These are the activations of a small neural network, seen along a few directions. Each row is one input.
In each table, some parts of the input vary, and every possible input appears once, in random order.
Descriptions start from the smaller parts, as in this example, which fits no table here: one of 3 separate values, together with either a single point or one of 11 places along a line or (one of 4 places along a line, together with one of 8 places around a ring).
Shared parts are said once, and a part with two or three values counts as separate values.
In the rows, zero is written as 128.

Other details of the inputs shift rows strongly along two fixed directions, in all tables alike. That doesn't count.

Rows:
R1: [110 127 102 138 120 127 149 140 141 132 120 127 111 115]
R2: [165 198 175 112 182 135  86 117 191  98 153 134 117 176]
R3: [116 103 148 143 129 135 158 138 135 141 136 131 140 111]
R4: [133 126 138 123  98 108 130 100 118 150 123 152 116 141]
R5: [191 186 112 141 108 178  99 127  80 113  45  86 153  85]
R6: [128  97 100 128 141 129 141 137 118 121 135 133 136 117]
R7: [128  95 140 140 135 138 142 136 114 128 143 149 136 120]
R8: [115 117 107 111 105 127 126 142 122 120 131 121 127 136]
R9: [ 94 131  87 120 126 137 130 123 123 162 136 111 130 132]
R10: [148 176 138 118 219 121  85 131 179  82 157 109 129 148]
R11: [128 114 133 140 118 135 141 128 117 125 144 150 102 122]
R12: [131 118 140 127  94 139 130 132 124 131 135 141 117 138]
R13: [136 122 128 137 116 136 149 122 118 128 143 161  99 125]
R14: [115 105 107 138 137 126 151 147 143 138 126 122 141 113]
R15: [123  96 113 107 129 105 130 115 116 142 115 124 151 139]
R16: [117 118 105 111 112 102 125 114 114 139 109 126 117 143]
R17: [140 204 136 122 205 125 108 125 203 101 135 121 111 150]
R18: [109 112 107 140 128 121 146 150 139 135 130 117 132 110]
R19: [123 127 103 106 113 102 131 109 115 143 108 136 112 145]
R20: [125 117 143 126 100 107 124 105 118 144 124 141 119 140]
R21: [121 108 109 109 112 128 128 144 122 124 133 119 139 133]
R22: [126 125  93 120 127 131 142 128 120 121 129 149  96 121]
R23: [103 126 127 137 115 144 134 113 119 166 148 118 129 133]
R24: [ 62  91 119  80 149  57 125 124 179 129 191 148  99 201]
R25: [117 105 112 110 120  99 123 119 114 138 119 118 142 136]
R26: [120 118  95 126 125 130 135 132 118 117 131 137 101 118]
R27: [113 111 148 145 120 129 153 142 133 138 141 125 130 108]
R28: [116 113 148 127 102 104 118 114 112 140 128 133 132 135]
R29: [109 119 145 147 112 128 152 139 133 134 139 128 120 111]
R30: [146 199 179 139 197 133 107 120 197  99 145 115 117 147]
R31: [119 102 152 124 110 107 119 115 112 144 129 133 144 133]
R32: [121 112 138 143 120 131 136 136 111 122 147 142 115 117]
R33: [104 122 104 141 121 121 145 147 138 130 127 119 122 113]
R34: [156 202 140  94 191 130  84 123 188  93 137 120 116 173]
R35: [189 157 160 151 122 182 102 128  87 120  68 102 184  92]
R36: [122 134 136 144 109 133 165 123 137 137 133 147 108 120]
R37: [125 104 140 142 127 132 137 139 111 126 149 142 126 117]
R38: [188 156 118 137 125 175 107 130  85 117  57  86 183  88]
R39: [184 174 153 157 102 175  98 131  81 117  71  96 163  89]
R40: [114 115  98 129 126 124 132 138 115 113 138 129 114 116]
R41: [123 104 150 125 104 135 127 142 119 132 142 135 140 134]
R42: [123  92 152 123 119 115 125 111 116 146 124 141 155 137]
Each input here is: one of 2 separate values, together with either a single point or (one of 4 places along a line, together with one of 5 places along a line).
Question: Changing only the choice among 2 separate values turns R42 into R15. The same change can be made to R39. Which row results?
Answer: R8
Question: Changing only the choice among 2 separate values turns R30 into R1. The same change can be made to R28. Which row results?
Answer: R24
Question: Which other rows does R14 become when the choice among 2 separate values takes its other values? List them by row number.
Answer: R3
Question: Which other rows does R21 become when the place on the line of 4 takes its other values? List them by row number.
Answer: R10, R18, R25
Question: Which other rows does R26 become when the choice among 2 separate values takes its other values? List them by row number.
Answer: R11

Rows:
R43: [158 121 121 125 138 129 117 123 105 116 108 133 138 123]
R44: [119  55 109 122  57 123 149 134  65 140 130 150 128 116]
R45: [147 139 153 162  88 168 144 141 103 128 108 133 122  95]
R46: [ 80  59 121 141  65 119 189 142 111 153 173 179  91 114]
R47: [164 178  83 135  92 154 110 109  70 134  27  79 156  80]
R48: [ 90 142 171 109 216  86 136 128 240  94 224 170  72 190]
R49: [134 167 146 131 207 127  99 135 184 115 143 107 139 141]
R50: [113 188 157 113 238 109 105 131 243  87 214 148  85 187]
R51: [ 94  71 133 141  91 120 163 137 109 147 147 137 139 107]
R52: [ 66  61  80 106  64  85 156 116 100 172 144 152 100 149]
R53: [192 180 164 121 157 152  74 125 132  94 106 110 164 133]
R54: [ 75  39  83  95  90 103 163 146 108 137 163 166 102 146]
R55: [171 204 163 124 163 131  72  89 123 119  98  94 157 143]
R56: [151 186 130 144 175 146 109 146 147 109  98  74 152 106]
R57: [207 235 126 169 162 196 104 132 118 103  66  77 141  77]
R58: [133 128 143 153 155 127 131 126 138 127 118 117 149 111]
R59: [ 78 106 145  76 176  42 116 105 216 132 200 163  92 217]
R60: [ 97  59 136 135  74 139 167 147 108 170 141 145 140 115]
R61: [119  74  50 118  64 152 156 144  63 140  93 126 126  95]
R62: [173 167 146 139  87 151  99 104  75 145  59 100 167 113]
Question: Describe the family of inputs behind these rows.
Answer: one of 4 places along a line, together with one of 5 places along a line
Question: Changing only the place on the line of 5 turns R48 into R45. The same change can be made to R43. Which row results?
Answer: R53
Question: A walk changes only the place on the line of 5. It starts at R47 and steps to R52. List the rest of the walk in order.
Answer: R59, R55, R62
Question: A walk changes only the place on the line of 5. It starts at R56 and steps to R49. List the rest of the walk in order.
Answer: R58, R51, R60
